A small network was trained on made-up records. Each row is its average activation on records with the value named, seen along a few directions.
Values that are neighbours, or in one group, have similar rows; names and order tell nothing.
(in the rows, 500 means zero)
Strong random noise was added to every row along 8 fixed directions; ignore it. To show where, here is one row again and again, with new noise each time:
[470, 524, 525, 595, 551, 495, 412, 477, 593, 579, 452, 506, 454, 401, 914,
 641, 321, 486, 517, 361, 676, 563, 579]
[659, 533, 463, 584, 667, 483, 344, 397, 374, 396, 492, 487, 490, 511, 400,
 314, 546, 433, 439, 565, 340, 596, 386]
[514, 520, 435, 553, 629, 609, 460, 447, 347, 493, 555, 501, 392, 452, 567,
 533, 470, 433, 365, 461, 637, 438, 505]
[374, 706, 499, 670, 436, 622, 229, 475, 508, 401, 374, 592, 426, 162, 512,
 187, 572, 427, 632, 535, 207, 523, 300]
[602, 444, 494, 595, 661, 590, 425, 300, 261, 433, 584, 471, 532, 472, 313,
 444, 591, 421, 420, 503, 513, 451, 449]
[479, 589, 486, 655, 679, 604, 335, 416, 386, 564, 380, 551, 172, 384, 851,
 322, 321, 530, 376, 499, 494, 545, 451]
[573, 323, 574, 704, 562, 637, 539, 223, 389, 544, 496, 284, 681, 361, 537,
 729, 491, 493, 539, 423, 748, 537, 578]
[615, 477, 496, 598, 609, 560, 515, 409, 490, 555, 404, 376, 459, 482, 602,
 542, 416, 506, 456, 537, 553, 577, 509]
[392, 600, 630, 578, 431, 541, 357, 437, 659, 579, 392, 624, 478, 302, 593,
 394, 480, 469, 692, 443, 344, 429, 451]
[496, 562, 473, 542, 437, 654, 421, 552, 427, 554, 381, 447, 236, 391, 490,
 296, 549, 494, 410, 607, 312, 555, 418]


BAREK, 16 values:
vore: [635, 524, 448, 535, 425, 345, 362, 652, 602, 351, 384, 298, 500, 523, 590,
 340, 473, 534, 563, 561, 283, 839, 393]
rik: [592, 552, 481, 355, 515, 381, 419, 662, 479, 432, 565, 543, 427, 695, 545,
 331, 617, 622, 430, 578, 436, 605, 487]
doruf: [526, 525, 639, 631, 518, 403, 577, 389, 897, 745, 185, 568, 465, 532, 825,
 516, 175, 714, 743, 581, 472, 573, 554]
denep: [530, 599, 575, 530, 541, 503, 457, 426, 526, 407, 386, 572, 474, 458, 297,
 234, 611, 651, 579, 612, 255, 392, 366]
depa: [429, 481, 476, 447, 538, 332, 554, 446, 557, 445, 638, 584, 765, 533, 429,
 803, 433, 367, 531, 393, 701, 309, 562]
karu: [474, 594, 392, 543, 285, 429, 247, 705, 534, 243, 555, 453, 658, 328, 592,
 461, 604, 349, 508, 419, 433, 763, 414]
fani: [671, 265, 509, 549, 627, 225, 339, 409, 212, 480, 626, 495, 550, 694, 577,
 493, 527, 486, 301, 446, 405, 778, 503]
kadi: [357, 346, 635, 521, 399, 438, 401, 416, 275, 508, 708, 525, 593, 440, 704,
 649, 528, 479, 562, 171, 649, 567, 638]
lubit: [406, 554, 513, 619, 617, 749, 603, 285, 534, 512, 357, 531, 291, 350, 362,
 394, 422, 664, 570, 674, 513, 235, 453]
luk: [374, 457, 756, 420, 371, 476, 503, 431, 528, 516, 521, 614, 506, 538, 362,
 410, 605, 556, 636, 388, 351, 290, 488]
tak: [546, 725, 307, 560, 772, 305, 511, 606, 486, 194, 537, 508, 604, 545, 659,
 397, 439, 446, 449, 456, 486, 616, 351]
duga: [461, 312, 508, 593, 491, 604, 506, 314, 301, 453, 615, 438, 715, 377, 433,
 521, 504, 548, 547, 484, 728, 563, 537]
sarar: [616, 715, 213, 507, 661, 497, 329, 659, 350, 182, 466, 508, 353, 560, 486,
  30, 469, 586, 344, 773, 224, 733, 292]
fivu: [315, 505, 402, 454, 323, 374, 508, 686, 732, 473, 504, 570, 677, 449, 738,
 781, 424, 435, 578, 428, 690, 595, 648]
kasab: [482, 489, 513, 375, 409, 384, 555, 626, 496, 517, 695, 554, 702, 631, 237,
 609, 675, 396, 514, 397, 428, 479, 472]
nebup: [283, 528, 340, 649, 594, 649, 527, 397, 337, 411, 512, 553, 556, 299, 638,
 510, 411, 463, 494, 521, 761, 481, 482]
A value of BAREK combines one of 4 hidden first parts with one of 4 second parts; all combinations occur once.
Changing only the second part turns luk into denep. vore has the same second part as luk; what does that change turn vore into? -> lubit
Changing only the second part turns rik into tak. nebup has the same second part as rik; what does that change turn nebup into? -> fani
Changing only the second part turns kasab into duga. kadi has the same second part as kasab; what does that change turn kadi into? -> sarar

KEBEB, 11 values:
vated: [449, 517, 519, 503, 331, 564, 424, 535, 468, 475, 531, 491, 517, 355, 393,
 425, 648, 421, 513, 469, 376, 463, 468]
lem: [499, 460, 453, 464, 455, 571, 520, 533, 393, 482, 500, 452, 426, 542, 392,
 421, 577, 547, 442, 591, 477, 532, 494]
pev: [565, 446, 580, 595, 613, 555, 523, 338, 373, 559, 403, 431, 346, 516, 522,
 314, 415, 633, 458, 554, 442, 527, 450]
pafud: [430, 651, 457, 496, 533, 548, 536, 560, 609, 461, 506, 567, 503, 401, 544,
 548, 474, 447, 535, 462, 551, 354, 481]
fibe: [439, 413, 438, 542, 315, 628, 496, 569, 367, 505, 512, 341, 467, 376, 521,
 600, 595, 449, 421, 494, 566, 628, 546]
konu: [662, 483, 427, 522, 509, 398, 536, 534, 572, 417, 418, 366, 652, 581, 426,
 495, 528, 537, 523, 637, 417, 760, 468]
mav: [470, 468, 479, 438, 477, 501, 540, 559, 455, 566, 540, 525, 468, 562, 493,
 534, 525, 491, 443, 506, 517, 506, 531]
batut: [553, 531, 527, 613, 636, 399, 400, 465, 594, 492, 403, 474, 432, 509, 880,
 502, 316, 592, 515, 444, 541, 655, 511]
dalas: [419, 417, 461, 562, 512, 636, 500, 402, 273, 450, 618, 452, 527, 378, 424,
 603, 537, 440, 430, 455, 689, 447, 518]
sosap: [467, 441, 655, 395, 355, 453, 486, 509, 632, 665, 519, 615, 482, 566, 395,
 495, 537, 469, 576, 439, 388, 345, 542]
dig: [401, 377, 551, 647, 353, 567, 409, 445, 411, 509, 459, 354, 487, 331, 761,
 562, 501, 613, 528, 415, 621, 686, 562]
KEBEB is arranged as a ring.
Going along KEBEB from dig by way of its neighbour pev, in what order are vated, lem, konu, sosap met? -> vated, sosap, konu, lem
Which values are neighbours of dalas? Give them in the order they are listed. -> fibe, mav

NISUN, 9 values:
numi: [418, 601, 448, 375, 485, 423, 538, 642, 667, 570, 510, 657, 447, 542, 558,
 582, 446, 390, 471, 481, 479, 366, 542]
veko: [560, 490, 563, 589, 627, 393, 408, 345, 502, 459, 561, 548, 732, 459, 638,
 614, 409, 407, 567, 349, 619, 489, 512]
gevab: [651, 378, 763, 656, 612, 513, 433, 163, 449, 563, 350, 425, 491, 527, 367,
 264, 524, 636, 640, 556, 256, 526, 422]
lok: [519, 361, 575, 657, 405, 540, 443, 363, 479, 388, 555, 314, 752, 363, 571,
 720, 565, 537, 613, 357, 761, 597, 571]
tora: [550, 235, 659, 535, 490, 268, 319, 291, 343, 391, 755, 501, 899, 568, 548,
 608, 630, 519, 640, 233, 616, 692, 614]
buki: [649, 550, 406, 799, 803, 394, 462, 280, 642, 380, 312, 380, 770, 388, 770,
 586, 226, 534, 614, 586, 591, 751, 437]
ves: [369, 490, 399, 662, 369, 744, 499, 455, 327, 451, 399, 353, 487, 224, 417,
 425, 573, 532, 499, 639, 495, 577, 419]
pifuv: [324, 406, 418, 563, 382, 639, 564, 567, 387, 537, 566, 391, 431, 370, 754,
 686, 488, 560, 418, 401, 817, 596, 631]
piv: [408, 692, 447, 475, 490, 575, 485, 631, 557, 450, 518, 588, 416, 395, 510,
 486, 480, 407, 510, 452, 491, 342, 422]
NISUN is arranged as a line.
Fewest steps between tora and piv? -> 6
Which values are neighbours of lok? Give them in the order they are listed. -> gevab
Which values are neighbours of buki? Give them in the order they are listed. -> numi, ves

GEDO, 16 values:
volen: [413, 503, 529, 553, 427, 529, 502, 389, 573, 434, 441, 539, 649, 367, 410,
 456, 565, 614, 675, 585, 507, 463, 506]
veb: [428, 581, 385, 423, 444, 473, 338, 719, 493, 460, 671, 640, 373, 480, 655,
 500, 490, 346, 362, 356, 627, 537, 534]
keva: [407, 423, 531, 411, 422, 535, 679, 599, 664, 728, 383, 478, 325, 606, 669,
 516, 375, 672, 493, 608, 564, 536, 626]
datob: [286, 580, 519, 607, 710, 438, 467, 332, 600, 494, 521, 735, 553, 358, 735,
 653, 260, 440, 659, 329, 674, 249, 541]
migi: [576, 602, 459, 377, 638, 423, 585, 577, 487, 402, 585, 527, 452, 626, 583,
 529, 447, 490, 413, 445, 628, 440, 525]
fezub: [480, 451, 505, 539, 526, 426, 435, 438, 327, 462, 597, 584, 559, 504, 571,
 529, 505, 469, 379, 384, 518, 534, 447]
val: [603, 526, 723, 552, 602, 385, 376, 401, 787, 597, 339, 564, 561, 537, 704,
 459, 314, 667, 715, 482, 409, 507, 485]
dubos: [641, 448, 555, 309, 497, 255, 424, 629, 499, 400, 655, 524, 503, 766, 485,
 462, 609, 415, 471, 332, 405, 584, 541]
bapod: [587, 454, 527, 668, 569, 643, 535, 325, 581, 507, 434, 426, 552, 447, 463,
 575, 474, 522, 536, 569, 628, 450, 514]
kage: [541, 556, 537, 419, 362, 569, 614, 620, 609, 466, 484, 368, 541, 537, 292,
 626, 613, 509, 574, 550, 472, 391, 480]
deg: [474, 417, 493, 562, 525, 538, 476, 418, 397, 526, 483, 442, 555, 428, 587,
 432, 501, 597, 570, 483, 500, 650, 520]
baz: [547, 582, 492, 461, 551, 336, 481, 557, 750, 551, 508, 615, 705, 557, 698,
 681, 324, 344, 607, 379, 597, 499, 594]
gipa: [362, 515, 402, 333, 226, 431, 417, 798, 503, 457, 648, 555, 383, 509, 394,
 548, 726, 407, 358, 476, 384, 512, 526]
seseb: [617, 493, 412, 471, 448, 499, 504, 506, 476, 460, 454, 397, 627, 530, 273,
 496, 591, 335, 494, 598, 393, 528, 465]
ruvad: [680, 279, 464, 661, 503, 351, 316, 356, 153, 304, 604, 253, 709, 519, 371,
 505, 687, 472, 359, 479, 417, 864, 424]
gep: [280, 657, 541, 336, 433, 363, 364, 724, 594, 610, 629, 871, 361, 501, 845,
 394, 379, 472, 551, 307, 447, 478, 524]
GEDO is arranged as a line.
Going along GEDO from dubos by way of its neighbour migi, in what order are fezub, val, bapod, deg, gipa met? -> val, bapod, gipa, fezub, deg
Fewest steps between kage and gep? -> 10
Which values are neighbours of seseb? Give them in the order they are listed. -> datob, baz
Which values are neighbours of volen? Give them in the order they are listed. -> keva
